These are the activations of a small neural network, seen along a few directions. Each row is one input.
Each table varies a few parts of the input and shows all the possible inputs, shuffled.
Descriptions start from the smaller parts, as in this example, which fits no table here: one of 4 places along a line, together with either a single point or one of 11 places around a ring or (one of 3 separate values, together with one of 5 places around a ring).
Shared parts are said once, and a part with two or three values counts as separate values.
(in the rows, 128 means zero)

Other details of the inputs shift rows strongly along two fixed directions, in all tables alike. That doesn't count.

Table:
row 1: [122 138 125 126 125 122 135 132 146 137 118]
row 2: [133  78 170 115 130 141 120 126 109 119 157]
row 3: [118 170 103 152 158 138 137 127 134 117 131]
row 4: [119  83 151 144  81 100 165 117 221 104 132]
row 5: [136 147 105 130 134 112 111 138 122 123 118]
row 6: [120  84 150 144  82  99 164 118 221 104 131]
row 7: [126  92 157 112 143 146 130 133  87 132 128]
row 8: [144 156 106 130 130 116 115 130 124 130 123]
row 9: [125  74 172 115 134 146 136 129 101 128 137]
row 10: [124 155 101 129 125 124 126 132 126 144 120]
row 11: [142 105 156 110 137 148 117 123  90 131 153]
row 12: [131 158 107 132 119 132 117 132 127 135 113]
row 13: [124 137 115 132 117 123 133 129 140 140 128]
row 14: [127 107 157 111 127 164 118 124  92 136 143]
row 15: [130 145 109 131 133 107 122 138 118 122 107]
row 16: [136 155 103 132 128 122 113 120 127 137 121]
row 17: [122 156 110 123 134 123 128 136 131 142 109]
row 18: [133 105 153 111 135 154 114 112  92 139 151]
row 19: [118 171 102 151 157 138 136 128 134 117 132]
row 20: [129 145 108 131 133 107 122 138 117 123 107]
Description of these inputs: one of 2 separate values, together with either a single point or one of 9 places around a ring.

Table:
row 21: [108 205  71 126 170 132 123 147  88 147  83]
row 22: [132  57 191 158  90 122 155  99 216  93 196]
row 23: [116 180  79 165 107  96 157 142 214 118  84]
row 24: [128  45 183 122  99 119 148 118 145 117 134]
row 25: [142  72 175 108 111 145 112 111  97 137 152]
row 26: [126  83 176 131 102 160 138 105 160 117 168]
row 27: [115 179  77 176 126  71 153 138 212 116 100]
row 28: [138 162  71 160  75  71 123 122 207 130  99]
row 29: [110  96 170  91 162 193 128 127  43 131 138]
row 30: [134  93 155  75 137 166 103 123  44 157 157]
row 31: [117 128 118 163  99  96 159 122 220  89 113]
row 32: [117  89 161 120 146 151 142 122 103 104 148]
row 33: [130 168  97 165 123  97 132 121 189 128 137]
row 34: [148 198  71  91 152 123  77 144  52 161  98]
row 35: [152 125 143  86 144 144  87 128  49 152 131]
row 36: [121 146 118 168  92 102 147 115 232 125 136]
row 37: [118  52 175 100 121 146 136 123  90 133 137]
row 38: [117 169 101 130 164 132 140 142  90 143 110]
row 39: [126  76 177 123 120 142 123 149  99 121 126]
row 40: [126  12 215 118  73 101 166 118 212 104 161]
row 41: [130  94 170 146 110 136 153 109 169 131 176]
row 42: [139 196  79 114 175 157  92 130  40 135 124]
row 43: [147 199  78 124 146 137  71 157  47 152  92]
row 44: [121 191  64 156 146  92 134 144 154 108  96]
row 45: [132 216  69 116 164 161  97 139  63 157 103]
row 46: [136 104 159 125 154 161 121 117 104 132 168]
row 47: [141 175  76 129 122  70 121 149 148 129  68]
row 48: [133 111 160  98 156 190 107 111  49 128 163]
row 49: [124 154  73 143  90  61 149 143 208 125  83]
row 50: [119  65 186 115 164 165 144 125  94 121 160]
- Describe the family of inputs behind these rows. => one of 2 separate values, together with either a single point or one of 5 places around a ring or one of 9 places around a ring
- The inputs of row 40 and row 34 match in every part but the choice among 2 separate values. If row 31 is changed in the same way as row 40 into row 34, which row does it become? => row 48

Table:
row 51: [125 151  96 127 130 103 127 139 130 137 102]
row 52: [128 111 150 111 122 136 125 124 112 139 123]
row 53: [118 120 150 120 148 159 141 124 120 125 145]
row 54: [128 109 144 112 117 139 114 129 111 130 131]
row 55: [137  78 153 163  67  89 150 115 243 101 136]
row 56: [136 109 146 116 130 128 120 128 108 119 133]
row 57: [124 164  93 147 135 124 128 125 131 124 117]
row 58: [121 112 149 135 140 148 132 127 110 122 144]
row 59: [124 105 141 110 125 132 130 128 111 142 130]
row 60: [130 152  97 129 135 102 128 139 129 129 103]
row 61: [134 106 144 118 136 126 126 131 108 121 133]
row 62: [135 158  96 126 110 116 123 139 129 138 103]
row 63: [118 115 143 123 143 157 139 115 115 124 148]
row 64: [139 168  99 143 132 118 116 128 137 142 125]
row 65: [119 116 153 130 145 152 136 133 115 124 142]
row 66: [135 173  95 136 134 119 116 124 138 131 134]
- Describe the family of inputs behind these rows. => either one of 2 separate values or one of 5 places around a ring or one of 9 places around a ring
- Which of the alternatives is row 64? => one of 2 separate values
- A walk changes only the place on the ring of 5. It starts at row 65 and steps to row 53. List the rest of the walk in order. => row 63, row 57, row 58
